x =
[[127, 132, 129, 113, 130, 129, 127, 129, 121],
 [132, 125, 129, 142, 125, 129, 130, 126, 134],
 [135, 135, 128, 123, 121, 120, 140, 132, 131],
 [133, 132, 133, 118, 126, 134, 127, 125, 122],
 [125, 121, 131, 135, 133, 138, 117, 122, 125],
 [128, 124, 133, 130, 131, 139, 119, 121, 123],
 [126, 120, 127, 149, 129, 128, 126, 127, 136],
 [135, 133, 128, 130, 120, 121, 139, 130, 133],
 [134, 132, 129, 127, 122, 125, 135, 129, 130],
 [126, 121, 127, 146, 129, 129, 125, 126, 135],
 [130, 126, 127, 139, 126, 125, 131, 129, 134],
 [123, 120, 126, 147, 131, 127, 125, 128, 135],
 [136, 135, 128, 123, 120, 122, 139, 131, 131],
 [119, 122, 123, 137, 133, 123, 125, 131, 133],
 [130, 122, 129, 148, 127, 129, 127, 125, 136],
 [132, 136, 131, 107, 126, 130, 130, 128, 119]]
x[0,0]: 127
x[11]: [123, 120, 126, 147, 131, 127, 125, 128, 135]
x[14]: [130, 122, 129, 148, 127, 129, 127, 125, 136]
x[:, 4]: [130, 125, 121, 126, 133, 131, 129, 120, 122, 129, 126, 131, 120, 133, 127, 126]
x[15]: [132, 136, 131, 107, 126, 130, 130, 128, 119]
x[:, 5]: [129, 129, 120, 134, 138, 139, 128, 121, 125, 129, 125, 127, 122, 123, 129, 130]
x[11,1]: 120
x[15,4]: 126
x[2,5]: 120
x[12,7]: 131
x[0,6]: 127
x[12,0]: 136
x[8,3]: 127
x[1]: [132, 125, 129, 142, 125, 129, 130, 126, 134]
x[6]: [126, 120, 127, 149, 129, 128, 126, 127, 136]
x[13,2]: 123
x[:, 8]: [121, 134, 131, 122, 125, 123, 136, 133, 130, 135, 134, 135, 131, 133, 136, 119]
x[2]: [135, 135, 128, 123, 121, 120, 140, 132, 131]
x[7,5]: 121
x[:, 1]: [132, 125, 135, 132, 121, 124, 120, 133, 132, 121, 126, 120, 135, 122, 122, 136]
x[6,8]: 136
x[3,6]: 127
x[13]: [119, 122, 123, 137, 133, 123, 125, 131, 133]
x[14,6]: 127
x[2,7]: 132
x[1,3]: 142
x[9]: [126, 121, 127, 146, 129, 129, 125, 126, 135]
x[13,1]: 122
x[9,3]: 146
x[8]: [134, 132, 129, 127, 122, 125, 135, 129, 130]
x[13,7]: 131
x[:, 3]: [113, 142, 123, 118, 135, 130, 149, 130, 127, 146, 139, 147, 123, 137, 148, 107]
x[11,6]: 125
x[3,1]: 132

M =
[[134 123 120 131]
 [135 127 129 146]
 [127 124 129 125]
 [128 120 142 130]
 [127 129 138 133]
 [111 122 151 138]
 [119 125 142 132]
 [130 130 136 131]]
M[-8][-4]: 134
M[6][0]: 119
M[-4][1]: 129
M[-4][-4]: 127
M[-3][0]: 111
M[7][3]: 131
M[1][3]: 146
M[-8][-3]: 123
M[3][0]: 128
M[-2]: [119, 125, 142, 132]
M[2][3]: 125
M[:, 2]: [120, 129, 129, 142, 138, 151, 142, 136]
M[:, -4]: [134, 135, 127, 128, 127, 111, 119, 130]
M[-8][3]: 131

a =
[[ 99 138 111 124 118 121 134 104 154 131]
 [109 140 119 141 129 134 145 111 125 120]
 [115 140 126 133 125 128 134 129 133 119]
 [ 98 145 122 124 119 117 135 113 152 124]
 [110 137 107 124 120 111 130 125 152 127]
 [106 151 129 131 125 131 127 111 138 116]
 [106 140 120 124 112 123 128 128 142 124]
 [111 127 120 129 116 123 126 129 137 122]
 [118 141 134 117 132 120 130 103 151 130]
 [109 148 132 131 123 128 127 122 142 116]
 [109 152 130 125 127 112 129 112 144 116]
 [119 148 126 137 139 117 125 106 139 114]
 [110 145 124 131 119 122 136 131 135 117]
 [105 141 120 124 120 116 129 123 154 122]]
a[0][0] => 99
a[:, 0] => [99, 109, 115, 98, 110, 106, 106, 111, 118, 109, 109, 119, 110, 105]
a[:, 4] => [118, 129, 125, 119, 120, 125, 112, 116, 132, 123, 127, 139, 119, 120]
a[1][6] => 145
a[4] => [110, 137, 107, 124, 120, 111, 130, 125, 152, 127]
a[8][7] => 103
a[9][9] => 116
a[12][9] => 117
a[4][4] => 120
a[8][9] => 130
a[3][5] => 117
a[5][4] => 125
a[:, 2] => [111, 119, 126, 122, 107, 129, 120, 120, 134, 132, 130, 126, 124, 120]
a[7] => [111, 127, 120, 129, 116, 123, 126, 129, 137, 122]
a[:, 1] => [138, 140, 140, 145, 137, 151, 140, 127, 141, 148, 152, 148, 145, 141]
a[:, 6] => [134, 145, 134, 135, 130, 127, 128, 126, 130, 127, 129, 125, 136, 129]
a[:, 8] => [154, 125, 133, 152, 152, 138, 142, 137, 151, 142, 144, 139, 135, 154]
a[8][1] => 141
a[10][9] => 116
a[13][7] => 123
a[7][1] => 127
a[6][7] => 128
a[12][4] => 119
a[3][9] => 124
a[1][1] => 140
a[11][6] => 125
a[13][8] => 154
a[7][4] => 116
a[2][8] => 133
a[:, 3] => [124, 141, 133, 124, 124, 131, 124, 129, 117, 131, 125, 137, 131, 124]
a[11][3] => 137
a[4][0] => 110
a[4][1] => 137
a[:, 7] => [104, 111, 129, 113, 125, 111, 128, 129, 103, 122, 112, 106, 131, 123]
a[3] => [98, 145, 122, 124, 119, 117, 135, 113, 152, 124]

W = [113 124 150 141 135 116 120 128 129 143 133 120 105 117 126 129]
W[-16] => 113
W[4] => 135
W[-10] => 120
W[-13] => 141
W[9] => 143

arr = [101 100 130 135 114 137 124 132 103]
arr[0]	101
arr[7]	132
arr[6]	124

grid =
[[129 118 134 142 125 150 135 111 136 131 132 144 131 139]
 [124 134 138 126 138 138 144 131 116 132 102 117 134 131]
 [144 134 127 124 135 134 127 111 127 116 122 153 122 119]
 [111 119 117 133 110 119 111 127 134 126 136 118 138 138]
 [151 136 130 112 133 128 129 142 116 134 112 118 131 130]
 [105 129 132 128 111 137 125 141 125 125 134 145 115 122]
 [140 126 120 129 135 107 120 107 133 113 131 118 137 130]
 [141 112 140 135 128 126 137 115 137 112 146 127 137 131]
 [126 127 109 123 121 136 109 118 127 118 126 148 137 118]
 [131 137 127 141 144 104 128 119 145 132 131 125 118 123]
 [122 129 138 134 125 130 139 153 145 131 116 134 134 114]
 [147 130 132 117 124 127 129 120 128 104 112 140 133 124]
 [138 127 144 123 138 137 142 141 111 140 137 115 123 131]]
Indices start at 0.
(0, 0) => 129
(0, 8) => 136
(8, 13) => 118
(6, 8) => 133
(3, 1) => 119
(6, 7) => 107
(6, 10) => 131
(2, 2) => 127
(5, 10) => 134
(5, 8) => 125
(12, 10) => 137
(6, 3) => 129
(9, 10) => 131
(9, 4) => 144
(9, 3) => 141
(7, 3) => 135
(4, 6) => 129
(0, 4) => 125
(1, 6) => 144
(2, 3) => 124
(12, 6) => 142
(10, 5) => 130
(9, 5) => 104
(11, 6) => 129
(1, 4) => 138
(12, 1) => 127
(7, 7) => 115
(12, 12) => 123
(6, 11) => 118
(1, 9) => 132
(9, 9) => 132
(3, 7) => 127
(4, 13) => 130
(0, 5) => 150
(0, 13) => 139
(3, 6) => 111
(4, 11) => 118
(11, 7) => 120

X =
[[124 128 123 130 127 143 131 128 126 131]
 [128 128 127 125 129 130 125 124 130 124]
 [131 134 127 122 126 121 127 125 130 125]
 [127 120 123 124 130 114 127 131 120 130]
 [124 129 116 130 127 117 131 128 132 130]
 [123 124 129 135 131 132 126 129 136 126]
 [126 130 132 132 127 125 124 130 146 131]
 [128 132 130 119 127 135 129 126 132 127]
 [136 122 128 133 128 126 128 126 145 129]
 [127 127 127 138 127 124 129 130 135 128]
 [130 131 133 134 127 128 129 125 112 129]
 [129 130 134 124 123 132 124 127 152 130]
 [128 129 126 136 128 123 128 132 119 128]]
X[-13][-10]: 124
X[-5][-4]: 128
X[0][8]: 126
X[-5][2]: 128
X[:, -6]: [127, 129, 126, 130, 127, 131, 127, 127, 128, 127, 127, 123, 128]
X[-9][8]: 132
X[12][-3]: 132
X[-7][9]: 131
X[5][-10]: 123
X[-8][-6]: 131
X[:, 2]: [123, 127, 127, 123, 116, 129, 132, 130, 128, 127, 133, 134, 126]
X[1][0]: 128
X[2][-10]: 131
X[12][-8]: 126
X[8][-7]: 133
X[-7][-8]: 132
X[-10][-2]: 120
X[-4][-8]: 127
X[9][-9]: 127
X[:, -9]: [128, 128, 134, 120, 129, 124, 130, 132, 122, 127, 131, 130, 129]
X[-2][9]: 130
X[2]: [131, 134, 127, 122, 126, 121, 127, 125, 130, 125]
X[10][-2]: 112
X[-3][-5]: 128
X[-9][-7]: 130
X[-6]: [128, 132, 130, 119, 127, 135, 129, 126, 132, 127]
X[:, 0]: [124, 128, 131, 127, 124, 123, 126, 128, 136, 127, 130, 129, 128]
X[-10][0]: 127
X[3][-5]: 114
X[-1][-2]: 119
X[9][3]: 138
X[:, 7]: [128, 124, 125, 131, 128, 129, 130, 126, 126, 130, 125, 127, 132]
X[-10]: [127, 120, 123, 124, 130, 114, 127, 131, 120, 130]
